Each row below holds a small network's activations on one input, seen along a few directions.
Each table varies a few parts of the input and shows all the possible inputs, shuffled.
A made-up example of a description, with smaller parts first: one of 3 separate values, together with either a single point or one of 9 places around a ring or (one of 4 places along a line, together with one of 5 places around a ring).
Shared parts are said once, and a part with two or three values counts as separate values.
In the rows, 128 means zero.

Other details of the inputs vary at random and push rows far along two fixed directions, the same in every table; ignore that.

Table:
r1: [112 105 124 112 117 111 124 135 142 120 117 129 118 133 137]
r2: [126 150 128 192 123 221 110 118 122  97 107 103 166  91  81]
r3: [144 139 139 106 137  99 152 116 110 165 160 148 119 159 147]
r4: [133 135 138 194 142 190 125  85 134  99  94 112 174  68 112]
r5: [140 132 143 170 131 185 136  92 135 116 110 108 172  84 117]
r6: [105  98 116 106 107  83 137 171 160 114 124 121  98 152 138]
r7: [144 130 147  96 140 100 130 102 113 167 156 145 125 141 145]
r8: [ 81  68 105  99  96  90 120 183 178  83  97 110  99 138 126]
r9: [122 128 110 107 118 110  96 165 131 136 132 126  95 160 117]
r10: [122 110 131 113 123 123 123 129 139 125 124 136 123 126 138]
r11: [126 118 126 123 119 119 136 148 141 105 122 128 115 130 137]
r12: [143 142 144 164 133 148 140 110 133 118 123 113 150  97 123]
r13: [147 166 136 188 137 209 107 103 106 128 116 113 168 111  97]
r14: [139 131 135  99 138 117 138 106 110 159 144 152 131 142 145]
r15: [161 174 125 105 150 123 113 104  79 188 166 155 118 167 125]
r16: [118 111 113 120 121 100 130 159 148 101 123 126 102 127 141]
r17: [157 156 151 121 151 111 135 102  96 166 155 154 123 137 157]
r18: [147 128 143  91 139 112 143 105 112 168 162 148 130 150 144]
r19: [106 125 120 101 110 118 100 166 132 135 138 132  99 166 112]
r20: [143 159 134 200 148 186 150  87 119 105 100 109 177  73 111]
r21: [ 86  82 108 172 107 158 117 158 182  45  63  77 140  72 104]
r22: [105 110 106 187 113 165 132 151 165  52  74  85 142  73 113]
r23: [113  96 113 109 123 108 120 149 144 107 122 128 109 121 141]
r24: [107 103 121 120 114  87 131 161 155 108 122 117 101 138 136]
r25: [153 158 140 111 153 101 152  99  93 176 165 150 126 147 152]
r26: [ 96  82 115 106 105 104 124 163 166 103 112 112 110 133 130]
r27: [137 130 137 165 134 188 132  99 131 104 108 119 167  83 122]
r28: [105  87 118  95 111  99 131 153 153 112 122 122 111 141 129]
r29: [112 119 113 111 103 119  97 173 133 128 132 133 108 158 108]
r30: [104 111 104 103 100 102  92 191 142 121 123 123  94 150 110]
r31: [132 140 132 183 129 179 146 111 135  96  98 111 159  88 117]
r32: [133 144 111 126 121 136 105 143 111 136 132 132 125 134 104]
r33: [132 133 133 107 132  97 148 126 115 147 142 142 118 155 142]
r34: [145 143 141 103 147 123 147  89  98 171 148 153 142 144 140]
r35: [170 162 152 116 164 134 145  60  84 190 173 155 154 129 147]
r36: [160 159 144 110 152 103 152  97  98 176 172 150 128 148 150]
r37: [125 147 128 124 129 136  99 135 113 148 141 134 114 144 111]
r38: [149 159 150 126 150 115 149  97  98 168 146 150 141 146 143]
r39: [138 147 139 115 143  96 141 117 109 155 142 142 123 141 144]
r40: [137 141 132 193 149 194 139  76 120 107 100 112 181  66 109]
r41: [137 150 140 185 136 177 142 102 128 109 101 118 162  93 123]
r42: [100  89 119 104 117  93 119 156 161 106 120 117 107 131 129]
r43: [144 136 142  94 146 101 125 102 105 172 156 161 118 143 157]
r44: [ 92  88  87 105  84 114  96 208 162  81 109 101  86 161 107]
r45: [116 110 117 100 130  99 126 134 133 125 126 135 114 132 140]
r46: [106 118 103 110 112 120  99 170 133 117 126 120  95 143 105]
r47: [151 160 149 110 152  94 139  99  93 175 158 160 119 153 157]
r48: [128 123 132 126 125 116 134 143 140 118 124 134 115 133 141]
r49: [155 172 137 123 134 150 115 106  79 176 166 157 145 156 116]
r50: [139 141 134 177 150 183 139  80 120 122 115 113 176  78 118]
r51: [107  95 121 111  99  93 134 175 170 100 119 110 102 141 131]
r52: [127 115 127 121 112 116 145 145 147 111 130 117 121 132 129]
Each input here is: one of 4 places along a line, together with either one of 3 separate values or (one of 2 separate values, together with one of 5 places along a line).
The inputs of r9 and r13 match in every part but the place on the line of 4. If r39 is changed in the same way as r9 into r13, which row does it become?
Answer: r38
The inputs of r52 and r51 match in every part but the place on the line of 4. If r18 is changed in the same way as r52 into r51, which row does it become?
Answer: r5
List by row number the other rows that have the place on the line of 4 in common with r40.
Answer: r15, r16, r20, r22, r23, r25, r32, r35, r36, r45, r46, r50
Which other rows does r31 become when the choice among 2 separate values takes its other values? List them by row number.
Answer: r14
Which other rows does r26 become when the place on the line of 4 takes its other values? List them by row number.
Answer: r28, r42, r50

Table:
r53: [135 153 138 171 124 182 118 121 120 121 115 118 153 116 102]
r54: [ 94  93 103 103  86 101 104 205 166  89 117 111  84 157 115]
r55: [ 89  89  93 102  95  98  95 203 163  86 107 115  81 145 118]
r56: [130 145 119 150 133 160 111 123 114 124 120 122 138 114 106]
r57: [131 150 120 175 136 177 112 114 117 117 110 114 153 101  98]
r58: [133 151 129 174 134 182 111 114 116 118 106 123 154 102 105]
r59: [ 87  90  97 106  87  96 105 207 167  89 113 101  86 157 107]
r60: [156 148 161 165 163 182 135  47 108 152 133 137 184  74 129]
r61: [142 136 147 172 144 138 175  92 140 106 109 119 159  82 145]
r62: [147 130 144  52 149  69 158  92  89 203 186 177 116 184 171]
r63: [127 108 136 132 133 142 130 104 141 121 116 124 149 102 130]
r64: [160 166 140  75 139  93 124 118  80 207 191 170 104 192 145]
r65: [124 112 134 133 131 145 142 107 139 118 116 122 153 108 129]
r66: [134 145 119 155 131 167 110 125 118 120 119 123 140 110 108]
r67: [ 94  71 114 100 109  53 155 177 184  78 107 109  82 130 165]
r68: [132 142 125 147 121 154 117 138 125 123 127 116 134 129 104]
r69: [161 146 156  66 163  36 173  90  91 204 185 177 107 172 198]
Describe the family of inputs behind these rows.
Answer: either one of 3 separate values or one of 4 places along a line or (one of 2 separate values, together with one of 5 places along a line)
Start at r62 and move only the place on the line of 4, one step at a time. The first step leads to r65. Which rows follow, in order?
Answer: r63, r60
Which other rows does r53 become when the place on the line of 5 takes its other values? List them by row number.
Answer: r54, r59, r64, r68
